Each row below holds a small network's activations on one input, seen along a few directions.
Each table varies a few parts of the input and shows all the possible inputs, shuffled.
Descriptions start from the smaller parts, as in this example, which fits no table here: one of 6 places along a line, together with either a single point or one of 9 places along a line or (one of 3 separate values, together with one of 5 places around a ring).
Shared parts are said once, and a part with two or three values counts as separate values.

Other details of the inputs vary at random and push rows far along two fixed directions, the same in every table; ignore that.

Rows:
row 1: [-3  6 17 -6 -3 -3  1 -1  3 -8  5]
row 2: [ 1  9 17 -5 -2 -6  3 -6  4  0 -6]
row 3: [ -4   0 -29  13   3  -2 -10   7  15  19  -6]
row 4: [ 21  -4  14 -21  -3   7  22 -17 -24 -14  18]
row 5: [ -5  -1 -30  13   4   2 -11  11  12  14   1]
row 6: [ 2  7 16 -4 -1 -2  3 -7  6 -5 -8]
row 7: [ -7  -1 -29  13   3  -2 -10  14  11  15   6]
row 8: [-32  -6  47   3   3  -5 -15  13  -2 -36 -19]
row 9: [-30  -6  45   5   4  -2 -15   6   3 -36 -31]
row 10: [-32  -6  45   5   3   1 -17  10   2 -42 -23]
row 11: [ 19   1 -25   0  -4   1   9  -2  -3  23  18]
row 12: [-3  5 17 -5 -1 -2  1  0  2 -9  4]
row 13: [-38 -11  -5  13  18   1 -28  26   7 -19 -22]
row 14: [ 1  8 18 -5 -1 -5  3 -4  2 -1 -5]
row 15: [ 24  11  18 -18 -12   4  20 -23  -6  -5  14]
row 16: [ 23  -1  16 -21  -3   4  22 -21 -24  -7   7]
row 17: [ -3   0 -30  14   3  -2  -9   7  15  20  -7]
row 18: [ -7   0 -27  11   2  -5 -11  14  10  19   4]
row 19: [ 18  -1 -27   1  -4   4   9  -4  -4  19  20]
row 20: [ -6  -2 -30  13   4   3 -11  11  11  13   0]
row 21: [-35 -13  -1  23   9  -4 -28  25   7  -7 -26]
row 22: [ 20 -16 -31   7  -7  10   8  -2 -15  12  21]
row 23: [ -5   1 -27  12   3  -5 -10  10  11  23  -3]
row 24: [ 17 -11 -33  -4   2   6  10  -1 -18  15  17]
row 25: [ 26   8  18 -17  -9   3  23 -26  -7  -1   5]
row 26: [ 24  -3  14 -20  -2   8  23 -24 -21 -10   4]
row 27: [ -5   0 -31  13   2   1 -11  10  13  14   0]
row 28: [ 22   9  20 -18  -9   0  22 -18 -12  -1  16]
row 29: [-2  8 17 -6 -3 -6  3 -1  2 -4  2]
row 30: [-1  7 18 -5 -1 -4  4 -5  1 -2 -6]
Each input here is: one of 5 places around a ring, together with either one of 2 separate values or one of 4 places along a line.
Q: The inputs of row 11 and row 14 match in every part but the place on the ring of 5. If row 29 is changed in the same way as row 11 into row 14, which row does it become?
A: row 2
Q: Start at row 3 and move only the place on the ring of 5, one step at a time. The first step leads to row 23. Which rows follow, in order?
A: row 18, row 1, row 15
Q: Which other rows does row 27 become when the place on the line of 4 takes its other values? List them by row number.
A: row 5, row 15, row 20

Rows:
row 31: [ 43   3 -13 -20 -17  11  30 -23 -29  13  39]
row 32: [  3 -10 -48  11   3   4  -3  14   2  18  20]
row 33: [ 50  -6 -10  -7 -23  12  31 -25 -24   8  41]
row 34: [  2 -12 -47  11   6   1  -2  14  -4  26  22]
row 35: [-22  -3  11   7   8   2 -15   8   0 -14 -27]
row 36: [-21 -13  13  13  -5  -2 -17   2   8 -14 -24]
row 37: [-20  -6   9   7  11   1 -10   7   7 -18 -25]
row 38: [  5   5 -44  10  -2   0  -6   5   8  32   5]
row 39: [ 15   9  45 -29  -8   5  19 -19 -15 -29  19]
row 40: [-21  12  12   1   5  -7 -17   8  20  -9 -13]
row 41: [-23   9  13   3   5 -10 -12   8  21  -9 -15]
row 42: [ 11   5 -34  23  -5   4  -3   7  20  35   6]
row 43: [ 16  16  49 -27  -7  -8  26 -27  -6 -12   7]
row 44: [  7   2 -41   8   1  -6  -5   9   7  36   5]
row 45: [ 18   1  46 -23  -1   2  27 -28 -20 -22  -4]
row 46: [-19  -4  10   5  11   4 -15   7   7 -18 -24]
row 47: [-20  -6  13   5  11  -3 -14  12  -1 -11 -27]
row 48: [-25  -3  15   2   7  -7 -16  22   0 -13  -5]
Q: What do these inputs look like to the network?
A: one of 3 separate values, together with either a single point or one of 5 places around a ring
Q: The inputs of row 35 and row 31 match in every part but the choice among 3 separate values. If row 37 is changed in the same way as row 35 into row 31, which row does it become?
A: row 32
Q: Which other rows agree with row 40 in the choice among 3 separate values? List them by row number.
A: row 38, row 41, row 42, row 43, row 44
Q: Which other rows does row 47 become when the choice among 3 separate values takes its other values? List them by row number.
A: row 44, row 48
